A small network was shown many inputs. Here are its activations along a few directions, one row for each input.
Each table varies a few parts of the input and shows all the possible inputs, shuffled.
A made-up example of a description, with smaller parts first: one of 3 separate values, together with either a single point or one of 11 places along a line or (one of 4 places along a line, together with one of 5 places around a ring).
Shared parts are said once, and a part with two or three values counts as separate values.
In the rows, 128 means zero.

Other details of the inputs vary at random and push rows far along two fixed directions, the same in every table; ignore that.
These rows show it; all are for the same input, with only those details redrawn:
[ 77 138 117 123  79 189  98 142 129  98 122]
[101 142 128 133  98 132 101 139 133 108 132]
[ 99  94  99  97  95  87  52 130 183  98 124]
[124 152 143 148 115  87 111 138 130 117 141]
[103 142 131 135 100 125 101 139 133 108 133]
[132 138 138 141 122  51  97 135 147 116 143]
[127 166 153 159 119  90 125 140 116 121 144]

A family of inputs:
x1: [117 197 129 102 159 226 161 173  94 144  94]
x2: [139 137 111 112 155 108 143  86 133 128 139]
x3: [129 117 115 123 122  89 130 143  91 123 130]
x4: [119  77  81  55 117 113  97  86 186 109 104]
x5: [120 148 155 134 111 222 171 105  87 143 101]
x6: [ 69 146 120 127  74 215 107 145 117  97 121]
x7: [116  57 118  82 101 101  83 119 178 119 159]
x8: [183 147 128 141 154 138 115 127 101 126 148]
x9: [100 106  79 103  88 149  98 124 194 109 107]
x10: [117 126 139  98 126 113 114 106 110 109 130]
x11: [147  89  81 126 140 103 109 125 119 146 146]
x12: [114 150 125  81 185 102 140 125 143 167 113]
x13: [159 175 132 130 122 192 172 136  95 109 110]
x14: [ 66 135  72  82 133 225 154 171 111 159  90]
x15: [117 160 122 173 117 198 126 131 111 137 155]
x16: [113 146  94 143 119 145 123 123 161 120 136]
x17: [192 138 151 178 152  52 187 135  89 175 123]
x18: [127 101 175 162 135 141 163 124 135 150 133]
x19: [144  87 129 134 152  82 119 118 160 141 180]
x20: [152 107 134 115 154 103  92 128 130  94 100]
x21: [177 139 188 165 171  68 161  89 103 165 125]
x22: [130 165 149 159  98 155 127 134 105 135 154]
x23: [ 75 165 149 120 158 200 197 167 124 165 135]
x24: [149  87 122 106 119 161  83 120 146 114  83]
x25: [139 105 152 120 172  58 116  92 128 121 119]
x26: [127  95 110 130  99 112  90 124 191 134 103]
x27: [118 145  85 140 127 184 179 133  85 134 129]
x28: [168 151 172 166 158  57 210 129 131 146 165]
x29: [138 151 189 159 143  76 176 141  98 128 172]
x30: [127  96 120 138 149  96 134 135 101 127 110]
x31: [119 148 111 112 174  45 108 153 196 169 121]
x32: [110  47  82 105 104 154  96 123 145 137  83]
x33: [127 174 148 126 107 210 138 150  63  91 117]
x34: [ 90  88 153 131 136 151 137 130 138 109 131]
x35: [ 90 160 156 176 122 196 145 139 100 114 115]
x36: [103  79 133 119  99 181 140 129 162 133 117]
x37: [132  98 122  80 113 112  87  91 133 123 140]
x38: [186 133 102 113 161  69 113 118 150 112 131]
x39: [112 145 153 181 108 194 140 129 122 142 109]
x40: [100  62  78  84 125 114 107 113 208 110 146]
x41: [214 161 174 162 155  80 159 132 103 145 114]
x42: [116 150 102 138 105 208 198 141  76 133 112]
x43: [173 121 128  99 118 109  86 126 122 112 136]
x44: [180 145 147 157 138  59 160 134  68 158 162]
x45: [185 162 162 164 186  68 156  92  88 159 175]
Changing only one part turns x25 into x34. The same change can be made to x12. Which row results? -> x23
What is each input in this table made of? -> one of 5 separate values, together with either a single point or one of 8 places around a ring
Start at x3 and move only the place on the ring of 8, one step at a time. The first step leads to x30. Which rows follow, in order? -> x32, x17, x42, x27, x11, x44
Change only the choice among 5 separate values in x6. List by row number the other rows that result. -> x3, x10, x29, x33
Change only the choice among 5 separate values in x5. List by row number the other rows that result. -> x17, x26, x36, x41

A family of inputs:
x46: [ 93 142 139 127 121 183 155 134 121 119 123]
x47: [ 83 159 140 145 116 221 159 144 108 126 106]
x48: [111 114 102 115  90 124  94 128 163 102 135]
x49: [149 124 146 132 141  39  98 120 159 121 159]
x50: [118 148 161 174 138 169 202 132 104 165 146]
x51: [109 133 129 130 114 130 101 144 141 126 118]
x52: [ 71 119  93  95  97 214 113 153 145 108 103]
x53: [166  99 121 113 142  34  76 123 158 131 116]
x54: [162 158 139 158 178  29 167 129 130 166 162]
x55: [116 109  93 103  81 190  99 120 130  94 116]
x56: [125 176 157 159 122 199 166 136  45 132 135]
x57: [159 139 146 149 130 118 118 113 119 119 124]
x58: [124 140 141 126 149 115 158 122 144 142 135]
x59: [105 123 110 110 125 201 132 133  97 123 116]
x60: [181 130 120 133 176  35 147 114 126 158 144]
x61: [152 107 141 144 148 125 169 114 119 159 132]
x62: [131  91 114  91 135 118 113 113 148 113 110]
x63: [111  84  83  81 136  90  74 132 209 139 109]
x64: [136 142 154 136 160  73 147 136 129 139 146]
x65: [ 91 113 139 150 112 188 163 137 121 136 129]
x66: [192 158 161 157 158  28 142 132 102 141 140]
x67: [ 79  88  65  70  99 165 100 131 187 119 110]
x68: [132  70 103  88 118  84  58 109 175 110  96]
x69: [150 138 130 144 129 104 134 124  92 129 136]
x70: [192 149 145 151 168  25 166 129 108 145 139]
x71: [140 161 133 154 142 158 176 134  68 137 132]
x72: [139 152 139 148 123 169 133 123  82 121 143]
x73: [ 93  84  89  83 107 201  93 122 151 107  79]
x74: [129  66 106  76 115  87  67 103 171 102 110]
x75: [128 152 122 148 104 197 139 123  80 113 137]
x76: [104  76 111  85 109  78  67 115 191 103 121]
x77: [157 138 135 137 122  96 137 127 103 125 128]
x78: [107 129 103 104 128 144 125 142 158 135 120]
x79: [134 131 139 128 110 173 124 110 112 102 128]
x80: [143  87  81  80 133  91 108 115 167 131 113]
x81: [110 156 147 156 108 171 125 129 126 115 127]
x82: [127  89 127 139  95 180 117 112 124 114 129]
x83: [118  96  90  84 138 152 107 118 141 136 118]
x84: [116 143 142 141 128 107 122 137 115 132 146]
x85: [159 111 112 113 122  88  86 122 149 110 127]
x86: [104 114 103  98 121 213 126 118 135 129  90]
x87: [155 176 158 169 133  88 143 142 117 128 154]
x88: [141 106 125 101 149 102 120 122 130 125 123]
x89: [118 112 113  93 130 180 139 111 132 127 110]
x90: [100  87 125 127  83 215 125 121 108 117 112]
x91: [106  78  90  83 135  89  80 118 212 133 105]
x92: [115 107 133 107 125  76  91 127 156 118 137]
x93: [107  78  93  74  93 177  62 110 154  89 116]
x94: [125 120 163 169 118 106 148 129 122 140 146]
x95: [156 169 162 169 136  46 158 139 110 138 152]
x96: [148 174 144 151 154 170 176 137  88 158 118]
x97: [106 145 144 123 105 220 140 130  74 114 119]
x98: [134 113 147 154 130 168 172 126  94 141 124]
x99: [138 160 140 162 155  80 165 141 109 145 151]
x100: [169 167 167 166 153  21 142 144 121 142 150]
x101: [134 189 156 172 112 233 160 140  60 125 124]
x102: [135  82 100  72 148 101  99 110 165 132 119]
x103: [101 131 138 133 110 138 109 131 141 120 113]
x104: [147 157 146 148 176  61 159 132 126 165 158]
x105: [110 182 155 170 116 187 152 140  82 126 158]
x106: [148 168 175 169 137  91 151 121 118 122 158]
x107: [126 173 161 146 158 138 183 135 105 154 148]
x108: [ 90 169 136 151  91 240 129 148 106 115 124]
x109: [ 92 166 126 156  91 216 143 137  94 112 146]
x110: [148 161 157 161 172  55 159 141 110 153 157]
x111: [100 126 106 116 112 144 135 143 141 119 121]
x112: [110  81  89  88 131  82  67 139 201 124 106]
x113: [122 150 136 153 123 100 135 136 111 130 147]
x114: [171 157 145 145 160  89 160 140  99 139 127]
x115: [121  81  71  63 124 141  87 124 174 123  99]
x116: [129 117 154 169 111 119 135 122 137 129 155]
x117: [166  94 109 106 160  37  89 127 167 137 110]
Changing only one part turns x70 into x111. The same change can be made to x59. Which row results? -> x110
Changing only one part turns x71 into x99. The same change can be made to x96. Which row results? -> x63
What is each input in this table made of? -> one of 2 separate values, together with one of 4 places along a line, together with either a single point or one of 8 places around a ring
Change only the place on the ring of 8 in x69. List by row number the other rows that result. -> x53, x56, x66, x68, x74, x77, x97
Start at x105 and move only the place on the line of 4, one step at a time. The first step leads to x84. Which rows follow, in order? -> x110, x104
Which other rows agree with x106 in the choice among 2 separate values and the place on the line of 4? List them by row number. -> x48, x49, x81, x87, x105, x108, x109, x116

A family of inputs:
x118: [125 103  89  66 142 156  91 125 155 126 100]
x119: [127  86 145 124 102 114  91 116 159 103 114]
x120: [171 181 166 169 136  57 120 140 119 124 123]
x121: [ 89 148 102 114  87 240 113 138  95 100 141]
x122: [113 184 158 179 143  90 182 147 126 153 184]
x123: [ 38 137 104 115 104 236 161 159 127 140 120]
x124: [130 154 178 192 106 190 153 130  88 131 124]
x125: [ 74 109 132 117 113 107  87 143 203 123 122]
x126: [157 163 140 143 161  91 152 145  80 144 142]
x127: [124 106  74  90 117 103  88 140 148 116 103]
x128: [170 112 138 163 153  57 151 123 112 162 141]
x129: [144 108 126 110 150  67 125 114 116 133 135]
x130: [113 156 139 139 108 186 149 114  80 110 157]
x131: [173 105 132 138 166  91 146 110 140 159 118]
x132: [134 206 133 170 107 179 165 146  69 118 148]
x133: [128  66  88 120 101 110  82 109 168 117 144]
x134: [133 116 132 111 125  87  62 130 159 105 119]
x135: [ 67 153 123 117 136 232 178 147 140 151 110]
x136: [155 168 198 171 144  93 149 118  88 120 139]
x137: [140 115  81  79 136 120  94 127 166 125  88]
x138: [128  85 112  92 128 170 134 112 146 130  99]
x139: [142  83 119 115 128  90 132 122 131 130 126]
x140: [163 131 152 161 125  84 156 116 109 126 168]
x141: [134  94 112  77 153 123 113 101 149 126 108]
What is each input in this table made of? -> one of 4 places along a line, together with either a single point or one of 5 places along a line
Changing only the place on the line of 4 turns x133 into x124. The same change can be made to x122. Which row results? -> x125
